A small network was shown many inputs. Here are its activations along a few directions, one row for each input.
Each table varies a few parts of the input and shows all the possible inputs, shuffled.
A made-up example of a description, with smaller parts first: one of 6 places along a line, together with either a single point or one of 9 places along a line or (one of 2 separate values, together with one of 5 places around a ring).
Shared parts are said once, and a part with two or three values counts as separate values.
(in the rows, 128 means zero)

Table:
row 1: [106  73 136 122  87 138  50 107 132  63 115]
row 2: [ 35 100 129  67 149 126 142 148  91  46  92]
row 3: [172 130 132 115 124 142 149 108 125 222 167]
row 4: [192 117 113 122 132 116 158  97 158 208 123]
row 5: [118  72 136 107  86 119  63 109 146  50 105]
row 6: [ 35 104 127  74 150 139 130 147  73  55 105]
row 7: [183 169 167 134  97 114  87 147 185 113 130]
row 8: [182 110 110 161 131 152 146  88 143 202 149]
row 9: [147 177  89 164 177  98 235 138 120 200 113]
row 10: [192 113 106 149 120 126 160  85 159 191 140]
row 11: [ 51  99 120 111 151 124 146 122 106  23  89]
row 12: [135 181  93 154 184 103 223 155 122 217 126]
row 13: [ 90  76 153 104  96 139  39 113 114  78 125]
row 14: [153 169  74 187 184 109 229 137 124 189 126]
row 15: [109  82 152  81  88 104  62 104 142  59  95]
row 16: [167 177 171 123 104 144  68 167 145 135 166]
row 17: [ 47  98 117  81 150 120 148 137 103  33  77]
row 18: [ 32  92 132 113 143 142 128 148  78  46 111]
row 19: [173 170 142 171 103 147  78 122 162 107 153]
row 20: [ 95  88 155  70  92 132  46 122 110  82 127]
row 21: [182 119 127 101 137 133 156 107 149 221 142]
row 22: [165 119 125 150 121 149 136 101 129 217 165]
row 23: [ 98  81 158  66  83 110  52 121 130  78 107]
row 24: [ 45 100 121 126 142 146 139 121  93  31 102]
row 25: [176 177 165 111  94 126  80 159 165 120 148]
row 26: [152 173  80 202 174 130 218 134 108 197 139]
row 27: [135 185 101 160 177 119 214 154  91 215 145]
row 28: [161 160 163 161  90 147  63 159 150 128 169]
row 29: [185 159 141 161  99 120  85 137 188 103 141]
row 30: [127 169 104 194 174 124 209 148  99 212 148]
Q: Changing only one part turns row 11 into row 10. The same change can be made to row 17. Which row results?
A: row 4
Q: What do these inputs look like to the network?
A: one of 5 places along a line, together with one of 6 places around a ring
Q: Start at row 7 and move only the place on the ring of 6, one step at a time. The first step leads to row 25. Which rows follow, in order?
A: row 16, row 28, row 19, row 29

Table:
row 31: [119  96 130 146 106 125  88 101 129  55 115]
row 32: [132 121 139  75 117 129 123 105 134 149 134]
row 33: [162 103 107 136 137 133 131 109 140 198 137]
row 34: [136 142 132 105 114 115 141 108 152  99 109]
row 35: [ 26  96  73 142 200 117 251 123  68  83  77]
row 36: [168 182 113 183 155 135 175 152 146 170 140]
row 37: [168 121  98 189 121 119 144 106 137 143 122]
row 38: [ 91 131 138 149 116 149  77 149 116  42 132]
row 39: [112  74 133 120 104 140  69 102 114 109 133]
row 40: [ 90 144 153 111 118 127  95 174 130  51 117]
row 41: [159 122 128 125 122 113 146 123 133 206 131]
row 42: [ 83 157 145 111 129 119  85 172 124  48 116]
row 43: [158 125 104 172 125 114 155 117 157 152 113]
row 44: [142 108 152  80 114 136 129 103 141 144 136]
row 45: [121 107 140 110 107 105 104 131 144  67 101]
row 46: [155 145  96 146 125  90 159 131 145 154 111]
row 47: [170 164 117 148 148 151 162 146 118 217 159]
row 48: [ 84 122 157  83 116 138  82 169 113  99 140]
row 49: [120  96 136 129 118 122  93 112 146  60 102]
row 50: [144 119 128 152 109 143 126  90 153  91 130]
row 51: [140  99 135 121 100 156 112  85 128 141 145]
row 52: [164 103 108 157 119 133 126 100 117 189 148]
row 53: [163 176 136 136 144 133 177 157 117 217 158]
row 54: [161 134 109 154 132  98 162 125 161 150 119]
row 55: [161 130 115 118 131 101 141 122 119 199 130]
row 56: [ 13  75  84 102 203 132 237 111  44 144 100]
row 57: [142 116 121 127 122 144 135  96 172  95 118]
row 58: [167 193 120 166 150 119 187 164 146 171 144]
row 59: [138  98 137 101 119 155 117  92 148 146 134]
row 60: [167 169 115 171 145 155 147 137 109 215 170]
row 61: [160 209 118 161 160 113 185 159 131 168 138]
row 62: [110  88 146  79 110 121  89 121 125 115 121]
row 63: [165 188 106 205 148 142 170 137 133 161 156]
row 64: [ 81 138 155  82 126 127  70 167 100  91 135]
row 65: [112  97 142  75 110 108  81 119 107 112 116]
row 66: [ 84 117 159 121 113 157  61 140  93  87 148]
row 67: [114 118 130 106 111  94 100 129 133  62  95]
row 68: [ 91 132 145 135 130 140  84 160 141  47 123]
row 69: [ 86 121 158 104 127 150  70 154 110  91 137]
row 70: [145 127 145 107 112 122 147 112 160 100 110]
row 71: [114  78 142 101 108 131  74 111 130 118 120]
row 72: [158 195 134 137 157 124 167 155 110 218 158]
Q: What do these inputs look like to the network?
A: one of 2 separate values, together with either a single point or (one of 4 places along a line, together with one of 5 places along a line)
Q: Changing only the choice among 2 separate values turns row 66 into row 38. The same change can be made to row 41. Which row results?
A: row 54
Q: Which other rows does row 71 become when the place on the line of 4 takes its other values? List them by row number.
A: row 39, row 62, row 65
Q: Which other rows does row 49 become when the place on the line of 5 takes its other values? List them by row number.
A: row 36, row 43, row 57, row 68
